Each row below holds a small network's activations on one input, seen along a few directions.
In each table, some parts of the input vary, and every possible input appears once, in random order.
Descriptions start from the smaller parts, as in this example, which fits no table here: ring(5) and (point or line(9) or (values(2) and line(6))).
Shared parts are said once, and a part with two or three values counts as separate values.
(in the rows, 128 means zero)

Other details of the inputs shift rows strongly along three fixed directions, in all tables alike. That doesn't count.

Table:
row 1: [ 94 155  88 112  71 180 127 190 146 155 156 125]
row 2: [135 211  95 123 139 163  83 119 148 142  88 120]
row 3: [191 104 176 129 136 173 155 147  94 160 142 138]
row 4: [ 82  90 146 142 113 135 162 123 129 122 143 125]
row 5: [ 96 152 102 114  86 216 146 144 144 152 135 106]
row 6: [116 136  96 134 142  67 117 128 124 140 116 103]
row 7: [217 113 171 124 146 186 126 163  83 162 138 171]
row 8: [150  79 169 128 108 196 161 155 103 147 177 146]
row 9: [128 104 145 123 149 116 137 109 130 122 137 139]
row 10: [100 130 108 135 162 103 110 104 119 111 107 130]
row 11: [ 90 182  74 116 117 184  99 143 137 132  99 132]
row 12: [178 126 123 129 166 135  97 124  93 142 105 157]
row 13: [112  87 122 128 105 103 151 159 152 123 161 129]
row 14: [248 167 167 148 173 149  82 140  66 152  99 153]
row 15: [133 142 129 131 141  93 110  98 119  93 116 134]
row 16: [103 159 117  97  78 209 131 155 166 134 136 132]
row 17: [106  98 157 115 115 130 151 118 152 111 152 129]
row 18: [111  98 159 116 110 128 164 115 150 121 138 111]
row 19: [139 139 137 124 143  93 120  98 128 110  99 113]
row 20: [107 110 158 136  93 123 158 113 135 102 148 127]
row 21: [137 103 123 141 138  88 132 147 133 126 154 124]
row 22: [134 138 136 123 148  94 106 101 130 100 113 131]
row 23: [108 125 128 118 108 108 130 110 138  90 123 139]
row 24: [114  93 127 136 107 103 165 151 147 133 157 101]
row 25: [113 211  52 124 132 135  72 155 133 151 113 114]
row 26: [137 107 154 117 125 107 128 118 131 103 124 144]
row 27: [ 96 112 120 136 132 120 136  98 139 127 125 123]
row 28: [137 106 128 152 134  86 138 143 135 136 146 119]
row 29: [124 132 108 147 145  68 111 130 119 143 125 120]
row 30: [115 139 119 132 157  99 119  90 142 126 105 128]
row 31: [119  99 140 138 144 116 147 116 107 126 117 119]
row 32: [126 149 122 129 133  91 122  92 126 100 100 113]
Description of these inputs: line(4) and (values(2) or line(6)).
The inputs of row 23 and row 20 match in every part but the line(4) part. If row 13 is changed in the same way as row 23 into row 20, which row does it become?
Answer: row 28
Which other rows does row 16 become when the line(6) part takes its other values? List them by row number.
Answer: row 7, row 11, row 12, row 23, row 26
Which other rows does row 9 become when the line(4) part takes its other values? List them by row number.
Answer: row 3, row 7, row 30
Which other rows does row 6 become when the values(2) part takes its other values? List them by row number.
Answer: row 24

Table:
row 33: [159 163 116 107  93 205 134 163 143 149 129 135]
row 34: [148 142 122 116 124 194 124 149 132 148 120 125]
row 35: [ 29 117  78 111 105 124 118 122 156  88 143 147]
row 36: [156  99 104 153 185  20 108 138  96 173 110 126]
row 37: [142 174 140 121  84 193 121 157 133 138 151 129]
row 38: [120 198 104 141 139  97  83 108 139 103  85 120]
row 39: [140 163 122 123 137 212 121 152 129 163 128 134]
row 40: [170  76 182 137 143 178 164 147 104 157 164 151]
row 41: [103 169  88 101 129 104 109 101 156 112  93 113]
row 42: [110 189  78 147 174 108  86  80 119 125  76 121]
row 43: [183 120 147 142 178  49  99  92 133 112 108 149]
row 44: [162 108 161 163 177 110 129 111  77 131 111 142]
row 45: [150 101 145 140 194  79 119  84 105 133 113 141]
row 46: [139 156 114 129 119 223 133 149 140 166 139 139]
row 47: [ 60 135 105  93  98 116 148 115 187 100 119 106]
row 48: [160 198 105 122 149 134  76 127 148 130 100 132]
row 49: [167  59 166 126 134 144 127 167  79 136 152 195]
row 50: [187  78 146 163 113 126 153 206  96 160 195 121]
row 51: [147  95 144 142 171  65 117  82  95 112  96 126]
row 52: [148  96 144 136 175  65 118  83  98 112 100 126]
row 53: [111 177  91 116 126 106 104 101 134 111  86 113]
row 54: [133 148  97 131 115 143 125 202 115 198 145 114]
row 55: [ 34 127  72 137  70  95 168 167 190 103 192  80]
row 56: [ 51  42 168 137 102 108 198  92 143 108 173 121]
row 57: [ 72  48 173 107  83  90 197 110 154  92 168 116]
row 58: [ 71  58 185 121  82  86 182 109 168  90 185 121]
row 59: [189 100 184 134 100 163 163 156  79 133 150 143]
row 60: [ 90 160  89 115 140 118 101  95 147 116  92 104]
row 61: [178  68 164 123 131 138 127 171  81 118 169 192]
row 62: [116 173 102 129 152 160 103 112 126 146 111 123]
row 63: [199 109 155 122 171  90 122 120 103 125 106 145]
row 64: [141 151  83 141  96 174 121 209 124 190 158 106]
row 65: [ 37 132 104  98  72 118 161 105 178  93 133  99]
row 66: [186  86 207 128 118 147 151 161 119 134 171 151]
row 67: [135 138 131 111 111 204 133 159 136 147 128 122]
row 68: [121 150 129 129 114 207 138 140 116 155 145 128]
row 69: [153 182 135 137  96 175 112 148 121 131 134 132]
row 70: [160  87 136 137 181  67 121  86 124 118  97 136]
row 71: [155 185 135 130  94 189 106 153 123 141 137 131]
row 72: [100  74 170 123 117  61 155  95 160  94 157 128]
row 73: [108 180  95 125 128 106 109 111 132 102  77 112]
row 74: [ 20 114 106 119  65 143 170 104 174  96 137  94]
row 75: [161  95 144 129 180  75 115  91 105 122 101 131]
row 76: [129 211  70 139 168 121  65 103 114 120  45 110]
Describe the family of inputs behind these rows.
Answer: values(3) or line(5) or (line(4) and line(9))
Which other rows does row 68 become when the line(4) part takes its other values? List them by row number.
Answer: row 37, row 52, row 65
Which other rows belong to the same alternative as row 55? List them by row number.
Answer: row 36, row 50, row 54, row 64
